Here are a small network's activations along a few directions, averaged over the inputs that share one value of a field.
Related values have similar rows: they may be neighbours, one step apart, or belong to one group.
Strong random noise was added to every row along 17 fixed directions; ignore it. To show where, here is one row again and again, with new noise each time:
[98, -48, -176, -271, 98, 45, -53, -178, 20, 147, 301, -30, -190, -117, -220, 181, 141, 260, 61, 35, 267, 29, -151, -4, 104, 170, 363]
[29, -45, 498, 88, -113, -21, 327, 192, -298, -20, 173, 602, 386, -54, -154, -89, 339, 90, 79, 102, 162, 56, -73, -101, 88, 147, -473]
[-62, 52, -23, 261, -68, 177, 44, 43, 199, 323, -3, -50, -183, -118, 242, 196, 151, -136, 285, -125, -314, -80, 182, -160, -347, 192, 483]
[-403, 478, -90, 228, 5, -265, 37, -210, 121, -42, -104, 10, 174, -21, -462, -87, 426, -32, -346, -62, 11, 61, 20, 4, -131, 299, 49]
[13, -285, 375, -491, -374, -36, 146, 167, 50, 338, -66, -103, 120, 65, -40, 173, 448, 107, 182, -334, 167, -17, -31, -72, -237, 72, 67]
[-4, 195, -423, 145, -32, -92, 381, 170, 129, -242, -40, 82, 413, -193, 47, -339, -159, -31, -23, 222, 130, -360, -443, 142, 8, -56, 237]
[-374, 114, 31, 195, -302, 75, 182, 36, 2, -168, 165, -10, 318, 118, -110, 426, 150, 22, 118, -489, -134, -145, 71, 136, -174, 197, 230]
[172, 334, -122, -26, -117, -125, 188, 336, -47, -166, -102, -346, 54, -67, -53, -33, -55, 2, 206, 79, -249, -199, -250, -144, -297, 56, 272]
[182, -125, -128, -151, 160, 34, -143, -293, 123, -22, 150, -84, -401, 193, 79, 172, 68, -237, -280, -106, -19, 136, 203, -53, 321, -72, 511]
[572, 228, 125, 221, 132, 98, -61, 203, 98, 112, 438, 425, -199, -125, -305, 276, -75, 198, 35, 298, 176, 39, 303, 11, 297, 121, 415]
[-77, 506, -126, 93, 38, 89, -75, -9, 156, -157, 230, -156, 54, 43, -80, 55, -145, 94, -43, 130, 45, -21, 14, 91, 63, 9, 115]
[-331, 110, -93, -44, -364, -182, -39, -445, -142, -137, -500, 117, 124, -127, -9, -132, 40, 138, -84, 295, -132, 287, 105, -54, -184, -74, -161]
[-249, -309, 249, 21, 65, 179, -55, 83, 230, -30, -122, 134, 70, 13, 593, -96, -114, -101, 119, -207, -305, -56, -36, 118, 146, -170, -222]
[132, 320, -175, -42, 387, -174, -551, -50, 286, 372, 199, 174, -309, -91, -268, 192, 388, -293, 102, -305, 70, -49, -131, 221, 469, 263, 382]
[-285, -228, -217, -86, 1, -27, -329, -11, 580, 113, -214, -168, -58, -221, -75, 242, -296, 708, -168, -169, 91, -202, 177, 454, -336, -96, 54]
[102, -75, -73, -1, 146, 99, 98, 27, -118, -302, 92, 198, 29, -18, 304, -145, -232, 175, -162, 366, 46, -85, -65, 61, 30, -255, -404]
[179, -4, -180, -14, -106, -90, -104, 185, -42, -71, 29, -250, 67, -184, 76, -129, -639, 130, 276, 140, 0, -301, -191, -110, -105, -350, 93]
[-70, 213, -291, -175, -19, -260, -183, -41, 107, -439, -183, -138, 17, -35, 18, 2, -211, 217, -318, 115, -92, -213, -113, 257, 51, -290, 9]
[76, 342, 195, 112, -132, 163, 117, 340, 92, -23, 224, 51, 316, 47, -89, 110, -87, 85, 279, -13, 110, -27, 17, 105, -70, 83, -71]


Field BIRAB:
raru: [-95, -113, 88, 171, 247, -252, -62, -210, 265, -10, -205, -160, -283, -91, 50, -342, -26, -185, -535, 105, -190, 71, 268, -378, -125, -174, 331]
kego: [301, -146, -137, -69, 317, 106, -80, 120, 346, -83, -6, 197, -66, -75, -48, -1, -184, 163, -40, 102, 127, 143, -21, 330, 312, 77, 198]
viro: [-278, -226, 106, -12, -264, 473, 218, -342, -90, 309, 22, -8, 139, 25, 202, -123, -14, 34, 343, 175, 193, 423, 67, -77, 196, 178, -66]
bino: [179, 2, -213, -184, 159, -137, -143, -138, -397, -403, 215, 178, 145, 82, 36, 158, -80, -368, 138, -189, 242, -98, -205, 224, -94, -237, -91]
bib: [-63, 22, 370, -166, -7, -94, 13, -183, 2, -306, 203, 294, 326, 16, -117, -19, -9, -21, -5, -47, 204, 250, 36, -9, 143, -122, 10]
des: [-434, -526, -323, -133, 1, 72, 36, -433, 136, 161, -491, -313, -228, -106, 333, -209, 14, 65, -103, -31, -199, 48, -173, 55, 70, 39, 223]
zire: [315, -218, -143, -166, -146, -67, -280, 233, 21, 305, -248, 91, -257, -44, 27, 315, 128, 37, 144, -102, -8, -143, 103, 227, 65, -33, 67]
pinu: [-285, 304, 367, -121, -110, -72, -155, 3, 309, -300, 105, 142, 315, -234, 148, -122, -328, 243, 72, 149, -112, -76, -50, 92, 225, -303, 182]
por: [220, -132, 425, -36, 202, -46, -14, -81, 45, 141, 159, 133, -87, 72, -94, -208, 56, -372, -39, 57, 194, 306, 209, -303, 281, -70, 173]
babof: [202, 20, 201, 151, -69, -116, 268, 576, 274, 242, -36, 286, 198, -13, -60, -46, 376, -5, -323, -121, 94, -519, 48, 225, -22, 37, -107]
lipi: [5, 32, -444, -109, -127, 198, 65, -210, -156, -10, -261, -106, 4, 72, 191, -155, -184, -153, 187, 147, 52, 159, -262, 209, 212, 36, -2]
dume: [28, 135, -221, -85, 263, 189, -98, -142, 255, 184, 142, -43, -166, -69, 184, -173, -37, 12, -172, 276, 274, -28, -86, 165, 72, -73, -34]
sapob: [10, 70, 97, 133, -215, 52, 411, -65, -50, 87, -33, -4, -151, -298, -71, -211, 29, 562, -294, 776, 14, -22, 128, -276, -137, 86, 330]
lil: [-319, 101, 229, 286, -222, 95, -234, -80, 275, 40, -212, 28, 17, 50, 77, -87, -351, 113, -202, 159, -144, 165, 432, 58, 435, -175, -106]
BIRAB is arranged as a ring.
A walk along BIRAB starts at dume and steps to its neighbour lipi. Put des, zire, pinu, por in the order it reaches them. -> des, por, zire, pinu
Which values are neighbours of kego? Give them in the order they are listed. -> raru, bib
What is the length, in steps, of the shortest route from lil to bino? -> 5

Field LOR:
dabid: [618, -405, 286, 343, -182, 75, 179, 613, 334, -9, -598, -147, -236, 186, -385, 419, -385, 234, 132, -250, -513, 464, 742, 57, -96, 356, 576]
gepa: [-586, -426, -4, 403, 423, 485, 84, -288, 610, 818, 122, -18, -467, -164, 778, -103, 483, 109, -333, 50, -126, -128, 440, -369, -956, 173, -175]
dizo: [-678, -356, 258, 293, -71, 295, 135, -457, 808, 167, -351, 320, 73, 167, 422, -209, 309, -216, -623, -197, -210, 428, 523, 87, 535, 89, 253]
vaza: [-183, 171, -551, 594, -281, -314, 381, -261, -691, -215, -192, 709, 452, -295, -801, 223, 354, 200, -75, 76, 194, -83, -62, 203, -434, 465, -99]
boru: [-130, -238, 618, -330, 84, -470, 207, 141, -476, 119, 475, 151, 49, -516, 115, -575, 469, 15, 12, 157, 63, -699, -791, -703, 108, -240, 27]
rupef: [599, -164, -395, -48, -245, 413, 311, -232, -192, 555, 574, -159, -222, 674, -9, 286, 151, -669, -263, -221, 718, -15, 349, -96, 445, -59, 441]
sakoz: [20, -838, -16, -17, 84, 164, 231, 422, 193, -149, -585, -134, -261, -508, 496, 98, -461, 938, 254, 285, -557, -204, 17, 125, -872, -58, -51]
gupa: [-241, -223, 513, -760, -758, -93, -191, -257, -167, -444, -119, -512, 257, 462, 387, 277, -374, -234, 198, -595, -275, 234, 210, -244, -148, -653, 102]
gava: [115, -135, -430, 218, -235, 451, 153, -98, -143, 464, -85, 271, -146, 432, -85, 559, 478, -107, -79, -291, 223, 152, 348, 513, 142, 496, -215]
rel: [-353, 131, 52, -15, -535, -45, 86, -130, -302, -214, 224, -4, 650, 140, 81, -106, -325, -41, -98, 48, 592, -303, 110, 67, -316, -629, -518]
mesuz: [-485, -335, -183, -130, 429, -125, 26, -354, 34, -379, -264, 63, 113, -12, -171, -360, 118, 335, -569, 134, 132, 209, -290, 288, 268, 126, -626]
fek: [290, -345, -370, -469, 675, 303, 140, -534, 57, -492, 34, 5, 25, 324, 91, -182, -206, -398, -86, 156, 693, 910, -27, 310, -220, -79, -188]
rer: [195, 38, -315, -165, 380, -83, -115, 413, 417, -339, -320, -238, 230, 199, 289, 68, -220, -311, 142, -535, -112, -175, -184, 653, -669, -172, -374]
divo: [-89, -314, 104, -372, 303, -139, -818, -468, -29, 321, -7, 437, -101, -185, -175, 130, 89, 299, 204, -56, 534, 429, 237, 179, -283, -111, -927]
LOR is arranged as a ring.
Which values are neighbours of dabid? Give them in the order they are listed. -> mesuz, divo
Which values are neighbours of rer? Give them in the order they are listed. -> rupef, gupa
Which values are neighbours of fek? Give them in the order they are listed. -> sakoz, rel
Which values are neighbours of vaza? Give them in the order they are listed. -> boru, gava
